Each row has a name. Each piece below is followed by the name of the row it came from, unless a question asks for something else. Each question is about the rows just above it.

[1.446,-1.900,-5.053,-4.677,-4.383,-1.475,7.251,-3.392,-2.458,7.342] : R
[-1.900,-1.476,1.446,-3.392,-2.458,7.251,-4.677,-4.383,-5.053,7.342] : N
[-3.392,-5.053,-1.475,-4.677,7.252,-4.383,7.342,-1.900,-2.458,1.446] : Q
Put [-4.383,-4.677,7.342,-1.900,1.446,7.251,-1.475,-3.392,-5.053,-2.458] back in order: which row is it?
R
Which row holds these entries in another order? [-1.900,7.342,-5.053,1.446,-1.475,7.252,-3.392,-4.677,-4.383,-2.458]
Q
[-5.053,-4.677,-4.383,-3.392,-2.458,-1.900,-1.475,1.446,7.252,7.342] is which row reordered?
Q
Which row holds these entries in another order? [-4.677,7.252,-4.383,7.342,-1.900,-2.458,1.446,-3.392,-5.053,-1.475]
Q
Put [-2.458,7.342,1.446,-1.900,-5.053,-4.677,-4.383,-1.475,7.251,-3.392] back in order: which row is it?
R

[4.406,-2.197,7.830,3.239,0.598,-2.639,-1.090,6.240,4.022,3.517,-3.537,3.236,-3.033,-6.425,0.934] -> F
[1.467,-1.716,1.634,-1.044,-0.724,-1.838,-0.855,0.842,0.874,1.544,-2.817,1.399,-3.487,-3.200,-0.307] -> T
[-1.615,2.112,2.285,4.978,3.771,1.828,-0.494,2.674,0.821,-2.399,0.543,-1.944,3.763,1.366,-0.956] -> J
[0.975,-0.605,6.342,5.070,2.856,-1.153,-1.986,5.476,2.703,-0.137,-3.340,0.064,-0.499,-4.199,-1.117] -> E
[-2.397,5.118,-2.482,2.454,4.430,5.235,2.421,-1.131,-0.383,-2.081,4.277,-1.515,5.976,7.687,0.356] -> G
[-0.382,5.118,5.976,-2.081,-1.131,4.430,2.421,4.277,-2.482,-1.515,5.235,-2.397,7.687,0.356,2.454] -> U
[2.679,-1.471,2.564,-0.282,-1.056,-1.533,0.027,1.791,1.547,2.588,-1.221,2.285,-2.262,-2.867,1.080] -> B
[-1.117,-0.500,-1.986,-1.153,0.975,5.070,0.064,2.703,6.342,-3.340,-4.199,-0.137,5.476,-0.605,2.856] -> D
[-0.499,5.070,-1.117,0.064,-0.137,-0.605,-1.986,2.703,2.856,-1.153,-3.340,5.476,0.975,-4.199,6.342] is which row reordered?
E
[0.356,7.687,5.976,-1.515,4.277,-2.081,-0.383,-1.131,2.421,5.235,4.430,2.454,-2.482,5.118,-2.397] is which row reordered?
G
Put [0.356,-2.397,5.118,-2.482,2.454,4.430,5.235,2.421,-1.131,-0.383,-2.081,4.277,-1.515,5.976,7.687] back in order: which row is it?
G

[1.476,3.649,1.691,-0.963,2.722,0.620,3.600,-3.109,-1.020] : vam
[-1.963,0.889,-6.168,4.218,-1.897,-0.574,-2.626,-2.843,3.197] : Siz
[-2.626,-0.575,-2.843,-1.897,-6.168,3.197,0.889,-1.963,4.218] : Gepi
[0.620,3.649,-3.109,1.476,1.690,3.600,-1.021,2.722,-0.963] : gitin
[-1.020,1.690,-0.963,2.722,1.476,0.620,3.600,3.649,-3.109] : Zor
[-2.626,-0.575,-1.964,3.197,4.218,-1.897,0.889,-2.843,-6.168] : Tuf
[-2.626,-1.897,-0.575,0.889,3.197,-6.168,4.217,-1.963,-2.843] : tekuz
[0.667,0.928,-1.126,-2.337,-0.082,3.416,0.884,1.765,3.383] : vezig
Which row holds these entries in another order? [-2.626,-1.897,3.197,-0.574,-6.168,-1.963,-2.843,4.218,0.889]
Siz
Which row holds these entries in another order? [0.889,-1.963,-6.168,3.197,-1.897,4.218,-2.626,-2.843,-0.575]
Gepi
Put [-1.020,-3.109,3.600,0.620,2.722,-0.963,1.691,3.649,1.476] back in order: which row is it?
vam
[-3.109,-1.020,-0.963,0.620,1.476,1.691,2.722,3.600,3.649] is which row reordered?
vam
Which row holds these entries in another order? [2.722,1.476,0.620,3.600,3.649,-3.109,-1.020,1.690,-0.963]
Zor
[-2.626,3.197,-6.168,0.889,-2.843,-0.575,4.218,-1.963,-1.897] is which row reordered?
Gepi

[-0.421,-0.146,0.233,0.554,0.060,-0.194,-1.328,0.993,-0.909,-0.182,0.766,1.007,0.345,0.063,-0.282,0.115,0.241,1.558,-0.730,0.014,-7.205,-0.479,-0.010,-0.194,0.847,0.181,-1.328,-0.416,-0.076,-0.463,-1.083,0.810,-0.046,-0.838,-0.197,-0.615,0.300,0.672,0.643,-1.213,-0.014,0.982,-0.143,2.088,0.544,-0.387,0.477] -> Vuz
[0.281,0.264,0.562,-0.822,-1.290,0.048,-0.807,0.200,0.488,1.055,0.417,0.676,-0.359,-2.832,0.303,0.185,-0.179,-0.210,0.483,0.325,0.111,0.666,0.269,1.222,-0.413,2.033,-0.269,-0.368,0.522,-0.658,-0.311,1.124,-0.851,0.517,1.488,0.676,-0.087,-0.619,0.039,-0.654,-1.725,0.012,-0.502,-0.180,-1.636,0.133,1.154] -> vego
[0.672,-0.838,-0.076,0.060,-0.194,0.477,1.007,0.181,-0.387,0.643,0.543,-1.328,-0.282,-7.205,0.115,0.345,-0.014,0.063,0.993,0.554,0.810,-0.194,-0.146,2.088,0.982,-1.083,-0.479,0.766,-0.909,-0.046,-0.416,-0.730,0.847,-0.143,-0.615,-1.328,0.233,0.300,-0.197,1.558,0.241,-0.010,-1.213,-0.182,-0.463,0.014,-0.421] -> Ragob
[0.815,0.569,-0.010,0.888,-0.334,-0.423,0.683,-0.007,0.271,-0.452,0.195,-0.463,-0.442,-3.636,-0.157,-0.047,0.237,-0.618,1.370,1.124,-0.301,-0.166,0.152,-0.096,-0.022,-1.859,-0.175,0.180,0.584,0.218,-0.005,-0.143,0.539,-0.177,-0.081,-0.463,-0.278,0.045,-0.760,0.329,1.070,0.802,-0.632,-0.089,-0.272,0.652,0.084] -> Tera
Which row holds these entries in another order? [-7.205,-1.328,-1.328,-1.213,-1.083,-0.909,-0.838,-0.730,-0.615,-0.479,-0.463,-0.421,-0.416,-0.387,-0.282,-0.197,-0.194,-0.194,-0.182,-0.146,-0.143,-0.076,-0.046,-0.014,-0.010,0.014,0.060,0.063,0.115,0.181,0.233,0.241,0.300,0.345,0.477,0.544,0.554,0.643,0.672,0.766,0.810,0.847,0.982,0.993,1.007,1.558,2.088]
Vuz
[-0.076,-0.463,-1.083,0.810,-0.046,-0.838,-0.197,-0.615,0.300,0.672,0.643,-1.213,-0.014,0.982,-0.143,2.088,0.544,-0.387,0.477,-0.421,-0.146,0.233,0.554,0.060,-0.194,-1.328,0.993,-0.909,-0.182,0.766,1.007,0.345,0.063,-0.282,0.115,0.241,1.558,-0.730,0.014,-7.205,-0.479,-0.010,-0.194,0.847,0.181,-1.328,-0.416] is which row reordered?
Vuz
[-7.205,-1.328,-1.328,-1.213,-1.083,-0.909,-0.838,-0.730,-0.615,-0.479,-0.463,-0.421,-0.416,-0.387,-0.282,-0.197,-0.194,-0.194,-0.182,-0.146,-0.143,-0.076,-0.046,-0.014,-0.010,0.014,0.060,0.063,0.115,0.181,0.233,0.241,0.300,0.345,0.477,0.543,0.554,0.643,0.672,0.766,0.810,0.847,0.982,0.993,1.007,1.558,2.088] is which row reordered?
Ragob

[3.303,-2.192,-0.375,-0.846,1.817] -> Kuz
[-0.375,1.818,-2.192,3.302,-0.846] -> kod
[2.930,-1.300,1.233,1.371,3.584] -> Ped
[2.911,-2.955,0.780,0.903,0.564] -> Zesav
[-0.846,-0.375,-2.192,3.303,1.818] -> fim
Which row holds these entries in another order? [1.818,3.303,-2.192,-0.375,-0.846]
fim
Put [1.818,3.303,-0.846,-2.192,-0.375] back in order: which row is it?
fim
[1.371,3.584,2.930,-1.300,1.233] is which row reordered?
Ped
[-2.192,-0.846,-0.375,1.817,3.303] is which row reordered?
Kuz
Which row holds these entries in another order? [-2.192,-0.846,-0.375,1.818,3.303]
fim

[6.059,6.824,-8.307,-6.455,2.663,-5.621,8.499] = faf
[-6.455,-8.307,8.499,-1.288,-5.313,2.509,5.332] = dom
[-6.455,-8.307,8.499,-5.620,2.663,6.824,6.059] = fipu
[0.399,0.453,0.927,-2.532,-0.510,0.949,-0.468] = Tov
[-6.455,-8.307,8.499,-1.039,-0.309,-0.571,0.902] = gemop
[0.927,0.949,-0.510,0.399,-2.532,-0.467,0.453] = feliv
[-0.783,0.431,-2.398,-1.039,-0.309,0.507,0.902] = gosi
Put [-0.467,0.453,0.927,0.949,-0.510,0.399,-2.532] back in order: which row is it?
feliv
Which row holds these entries in another order? [5.332,2.509,-5.313,-1.288,8.499,-8.307,-6.455]
dom
[-8.307,-6.455,-5.620,2.663,6.059,6.824,8.499] is which row reordered?
fipu

[5.310,4.417,-5.007,-1.908,-0.592,-0.747,-6.465] -> vef
[3.273,5.668,4.930,4.025,-3.443,2.337,2.703] -> dabe
[-0.378,-2.112,5.401,0.112,6.940,4.474,0.888] -> rif
[5.668,-3.443,3.273,4.025,2.337,2.704,4.930] -> rufet
[4.417,-0.592,-6.465,5.310,-0.748,-5.007,-1.908] -> rilab
[2.704,5.668,3.273,2.337,4.026,4.930,-3.444] -> vukoz
[4.930,2.704,2.337,4.025,3.273,-3.443,5.668] is which row reordered?
rufet
Put [-1.908,-5.007,-0.748,5.310,-6.465,-0.592,4.417] back in order: which row is it?
rilab
[-3.443,2.337,2.703,3.273,4.025,4.930,5.668] is which row reordered?
dabe
[-5.007,-1.908,4.417,-0.592,-6.465,5.310,-0.747] is which row reordered?
vef
Put [-6.465,-5.007,-1.908,-0.747,-0.592,4.417,5.310] back in order: which row is it?
vef
Put [-0.592,5.310,-0.747,-1.908,-6.465,4.417,-5.007] back in order: which row is it?
vef

[7.743,4.801,2.412,-5.850,0.747,-3.693,-2.783,-5.187,0.829,-0.943] = rap
[7.743,-5.850,0.828,4.801,-5.187,0.747,2.411,-2.783,-0.943,-3.693] = peg
[2.412,-0.943,0.828,-5.850,-3.693,7.743,-5.187,4.801,-2.783,0.747] = nume
Put [-5.850,0.828,4.801,-5.187,0.747,2.411,-2.783,-0.943,-3.693,7.743] back in order: which row is it?
peg
[-5.187,-3.693,-0.943,2.411,-2.783,-5.850,0.828,4.801,7.743,0.747] is which row reordered?
peg
Put [7.743,-5.187,4.801,-2.783,0.747,2.412,-0.943,0.828,-5.850,-3.693] back in order: which row is it?
nume
[-3.693,7.743,-5.850,0.828,4.801,-5.187,0.747,2.411,-2.783,-0.943] is which row reordered?
peg
Which row holds these entries in another order? [-3.693,-0.943,-2.783,2.411,0.747,-5.187,4.801,0.828,-5.850,7.743]
peg
[2.412,-3.693,-5.850,-5.187,0.828,4.801,0.747,7.743,-2.783,-0.943] is which row reordered?
nume
[0.747,7.743,2.412,-5.187,-2.783,-0.943,-5.850,0.828,-3.693,4.801] is which row reordered?
nume

